Each row below is a small network's average activation on inputs in which a field has the value named, seen along a few directions.
Values that are neighbours, or in one group, have similar rows; names and order tell nothing.
Strong random noise was added to every row along 6 fixed directions; ignore it. To show where, here is one row again and again, with new noise each time:
[-286 -115 -105  103 -300   59  143  -75 -148   65   96  148  102  277
  341   31   -9  284 -105]
[-183 -352 -133  -85 -231 -253  195 -167  -63 -263  209 -247  219  126
   43  328  -62  117  -79]
[ 413   34   56  105  -56 -106  -23  238   45  301   -6 -309 -187  101
 -291 -291  211 -239 -215]
[ -60 -179  -94  119 -405 -215  371   97  119   21  240  -43   50  207
  114  250   28   86  -27]
[ 277  189    4   34   22  166 -165  296  -90  304  -36  -21  -97  156
  -29 -277   86   27 -179]
[ 106  244  -77   36   63  110 -127  -46   96  132 -104   21  -81  -75
  -55   -1 -135 -230   71]
[  43   46  -27 -147  271  144 -296 -146 -207   26  -33 -263   75   31
 -101 -125  -42   37 -245]
[ -33  250  -37   40  170  178  -58 -158   90  189   31  -47  -35  -11
    3   45 -111  -50  -84]


Values of L:
l8: [ 86 366  36 -16 377 409 -10  66 222 282 347 103  76 139 104 115 -32 231
 -94]
l6: [ -57  309    7   86 -117  277  -95  373  -93  159 -271  540  -15  107
  421   85 -272  286  140]
l4: [-238 -136   39  106 -371  -17  198  -37 -242  114 -401  352  -57   87
  247 -631  205  112  112]
l1: [ 182  563   87 -161  450  358   35  443  358  226   23  368  -77  -98
   82 -217   61   44   37]
l3: [ 535 -168 -203 -225 -331 -306 -140  493  -75 -229 -329  255 -217 -358
  -88  -76  -21 -313  502]
l5: [ 402 -155   38 -264  -39 -231 -388  712 -219 -301 -351  139  -28  -75
 -252  117 -228 -113  410]
l2: [  98   91  227  289    1   12 -102 -139   75  253   29   -5 -268  -73
 -219 -316  309 -126  -99]
l11: [ 222 -219  -12 -299  232 -188   41  202  186 -490  272 -215  289 -181
 -281  159  -20 -228   92]
l9: [-315 -160  130    3    1  252 -304  136 -413 -128  -48  313  209  169
  284  -45   71  486   72]
l10: [  66  213  168  258  -10    5  260   -9  203  116  138   86 -352 -216
    2   58  192  -36   70]
l7: [ 398 -290  -30  297 -554 -536  258  166  164   77 -185 -317 -234  108
 -358 -223  298 -531  -65]
The values of L form a ring.
A walk along L starts at l5 and steps to its neighbour l6. Put l8, l9, l10, l7 in the order it reaches them.
> l7, l8, l10, l9
Name the neighbours of l4, in listed order.
> l1, l3

Values of W:
w6: [ 120  470 -104 -292  330  276  -13  332  219 -215  215  418   55 -297
   47  191  -42  230  436]
w5: [ 183 -167  235    8  -54   21 -643  337 -570 -228 -290   79  -50  152
  -56 -237  196  307   -3]
w7: [-235 -610 -123  377 -586 -204 -200 -182 -643  -67 -479  124 -180  122
  180 -457  220 -275  106]
w2: [ -46  469 -181  368 -190  360   37 -108  203  203  -76  298   -9   95
  265  -53   26 -246  -76]
w3: [-520 -186   24  -57  110  117 -205 -148 -369  383 -404  184  -12  325
  217 -674  -16  245 -378]
w9: [  54  -19  -63  244 -645 -329  733  138  376  534  377  118 -426  289
  248   78  178  327 -202]
w10: [-186 -258  262  -47 -167 -254  437 -480  104 -488  408 -223  136  -73
  -34  354 -166  118  162]
w1: [ 535  -59   14 -207  -13  -57 -109  650 -265  280 -329 -326   27  154
  -79 -370   68    7 -215]
w4: [  24 -303  -63  184 -340   99  -64  419 -200  154   63  233  312  536
  169 -194  135  123  -36]
w8: [-266 -139  114 -162  451   83  116 -404  -15  -94  372 -398  162 -136
  -79   19  267  232 -494]
The values of W form 4 separate groups.
Which other values are in the same group as w1? Give them in the order they are listed.
> w3, w9
Which other values are in the same group as w5? Give them in the order they are listed.
> w7
Which other values are in the same group as w2? Give them in the order they are listed.
> w4

Values of V:
v5: [-795 -210  338  272   53   46  351 -601  -61  134  263  -34   12  245
  189 -340  508  521 -557]
v2: [ 361  977  -27   33  311  470 -124  746  223  195 -174  762 -448 -437
   19 -142 -148 -111  708]
v6: [   2   31  -73  103 -283  -50  -65    7   39   60 -111  409 -114   12
  104  193 -228   49  536]
v8: [ 297  109  -54 -285 -128  -17 -249  920   85 -265   10  443  136   11
  216  807 -520  300  318]
v4: [-197  120  -75 -108  -17   51   42   43  -51  -68  173  -15  190  118
  262  703 -241  677  -76]
v9: [ -80 -153  108 -134  172 -108  173 -325  -55  202  105 -442 -143   20
  -66 -246    2   47 -550]
v7: [-297   -4  227   27  119  370  139  402 -193  275  371  407  190  334
  422  -57  315  979 -108]
v1: [ -13  473 -264  -85  294  406  148  -17  258  169  383 -102  328  -26
   98  610 -425  122 -189]
v10: [  33 -363 -156  127 -436 -545  635 -325  439  -24  -49 -361  -50   39
 -184 -355  260 -804  -80]
v3: [ 158  -72   45   -9  420  234 -136 -115  -23  -92  512 -461  288  223
  -74  170  181   81 -419]
The values of V form 4 separate groups.
Which other values are in the same group as v7? Give them in the order they are listed.
> v5, v2
Which other values are in the same group as v9? Give them in the order they are listed.
> v10
Which other values are in the same group as v1? Give them in the order they are listed.
> v3

Values of J:
j7: [ 187  230 -245  -40  -33  221 -254   83 -131  144 -348  166    1   63
  178 -170 -255 -198  169]
j2: [  -7  224  226  271  123  291   18  280   -5  324   72  225  -84  210
   -2 -463  270   78  -74]
j1: [ 344  164  182  -10  286   57  -93  366  140  181  260 -169  -51   31
 -170  297   98  257  -51]
j10: [ -98 -126   31   42  -46  136 -610   74 -577  -12 -530  251 -157   44
  131 -379 -158  -58  -60]
j6: [-630 -167   59 -213  533  -28 -189 -809 -153 -140  -37 -443  158  -23
  -55  191 -191  248 -440]
j4: [ 378  106  -77 -270   77  245 -261  667 -337   45  -42  182  -23   41
   34 -572  216  187 -203]
j5: [ -55  529   87  128   50   68  651    7  790  280  332  322 -188 -310
  206  596  -75  107  371]
j9: [  92 -299 -378 -254 -225 -130 -283  -61 -296 -556   61 -270  402  145
  -33  337 -205   -8 -168]
j8: [-224 -471  251   79  -71 -233  538 -200   71  133  427 -425  140  347
  -59 -354  547  244 -564]
j3: [ -50 -166   41 -121 -156  -58  317  173  -92 -163  437  -10  200   91
  150  389    6  612   91]
The values of J form a line.
A walk along J starts at j2 and steps to its neighbour j8. Put j7, j10, j4, j3 in the order it reaches them.
> j4, j3, j10, j7
What is the length, in steps, of the shortest route from j1 to j9?
> 4
